Each row below holds a small network's activations on one input, seen along a few directions.
In each table, some parts of the input vary, and every possible input appears once, in random order.
A made-up example of a description, with smaller parts first: one of 6 places along a line, together with either a single point or one of 9 places along a line or (one of 3 separate values, together with one of 8 places around a ring).
Shared parts are said once, and a part with two or three values counts as separate values.

Other details of the inputs vary at random and push rows far along two fixed directions, the same in every table; ignore that.

Rows:
r1: [  5  -5  31  -2 -23 -41  -2  -5  -1  21 -17  25  11 -35]
r2: [ 33 -21 -10   7 -45  48   0  37  56  15  47 -17  11  35]
r3: [-38   9 -36 -22  49  36 -10  -4 -30 -22 -13   5 -15   1]
r4: [-20  31 -61 -27  46  63 -14   2   1 -14   6   1   9 -12]
r5: [ 59 -14 -21   8 -52  41  15  17  28  31  38 -31  12   1]
r6: [-13  12  13 -18   6 -19  24  52  -7  36 -22  10  35  13]
r7: [-30  20   5  -8  56  25  -2 -24 -17  -3  -7  20 -16  10]
r8: [ 66 -17  -6  55 -52   8   7 -18  21 -20  39 -46 -13   0]
r9: [ -1  -1  42  -4   0 -51  19  -8 -12  29 -20   9  -5   5]
r10: [ -6  -9  21  -4   4 -16   2 -14   3  12   1  -9  -7   9]
r11: [  0  -4  50   1  10 -32  24  -2 -17  32 -16  19  -2  21]
r12: [ -8   0  19  27   5 -53   9  10  -5 -22 -15 -17  11   6]
r13: [-10 -13  30   3  18  -1   8  -6   0  16   4  -3  -2  20]
r14: [-27 -13  22 -13  -8 -28   4  37   2   3 -14  13  -5  36]
r15: [ 57 -35  18  31 -45  53  -3 -13  24  20  46   2   1  -7]
r16: [-11  26 -50  19  28  46 -34 -31  23 -75  26  -4 -31   5]
r17: [ -4   8 -17 -26 -10 -15   5  31   8  19 -10 -11  27  -6]
r18: [  4  10  38  25  -3 -78  25  12 -22  -6 -33   7   9   6]
r19: [-25   8 -12  -9  32  28 -28 -23   0 -15  -1  26   3 -34]
r20: [-24 -16  13 -22 -10 -51  11  28 -25  13 -32  -7   4   8]
r21: [ 45 -23  15  59 -34  14  13   5  18 -13  36 -38  -1  23]
r22: [ -2  -7  26 -10 -28 -50  -9  -5   2  17 -19  16  19 -37]
r23: [-14  -8  32   1   3  -7  -1   1  23   6  10  11 -13  35]
r24: [-14  22 -26 -17  35  21 -16 -50  -9 -16   0   2 -23 -15]
r25: [-19  12 -24 -15  18  21 -36 -33   4 -22   0  20  -3 -46]
r26: [-23 -13  27  -9   7 -22  23  38 -33  22 -29   8   4  26]
r27: [ -8  40 -74 -37  24  41 -18 -14  -1 -15  -1  -3   5 -32]
r28: [ 62 -17 -15  15 -38  66  18  19  24  31  45 -20  13  17]
r29: [-15 -10  51   2  -5 -35   4  17  -4  27 -20  33  23 -12]
r30: [-15 -11  36  -2 -18 -25 -16  15  29   6  -1  30   9   1]
r31: [-23  22 -34 -27  28   3  -2 -13 -39 -14 -28  13 -24 -16]
r32: [-13 -10   6 -23 -19 -54  13  18 -28  15 -34  -6   3   0]
r33: [ -8  30 -58  14  32  21 -29 -44  -1 -71   8 -21 -22 -25]
r34: [ -8  37 -49   7  24 -11 -21 -42 -11 -61 -10 -15 -16 -32]
r35: [ 52 -40   0  22 -39  56  19   9  -2  20  35 -20 -15  30]
Description of these inputs: one of 5 separate values, together with either a single point or one of 6 places around a ring.
Question: The inputs of r30 and r14 match in every part but the choice among 5 separate values. If r15 is changed in the same way as r30 into r14, which row does it become?
Answer: r35
Question: Change only the choice among 5 separate values in r32. List by row number the other rows that result.
Answer: r22, r24, r27, r34
Question: Change only the place on the ring of 6 in r17. List by row number the other rows that result.
Answer: r4, r5, r6, r27, r28
Question: List by row number the other rows that have the choice among 5 separate values in common with r11.
Answer: r7, r9, r10, r13, r23, r24
Question: Change only the place on the ring of 6 in r12. List by row number the other rows that result.
Answer: r8, r18, r21, r33, r34
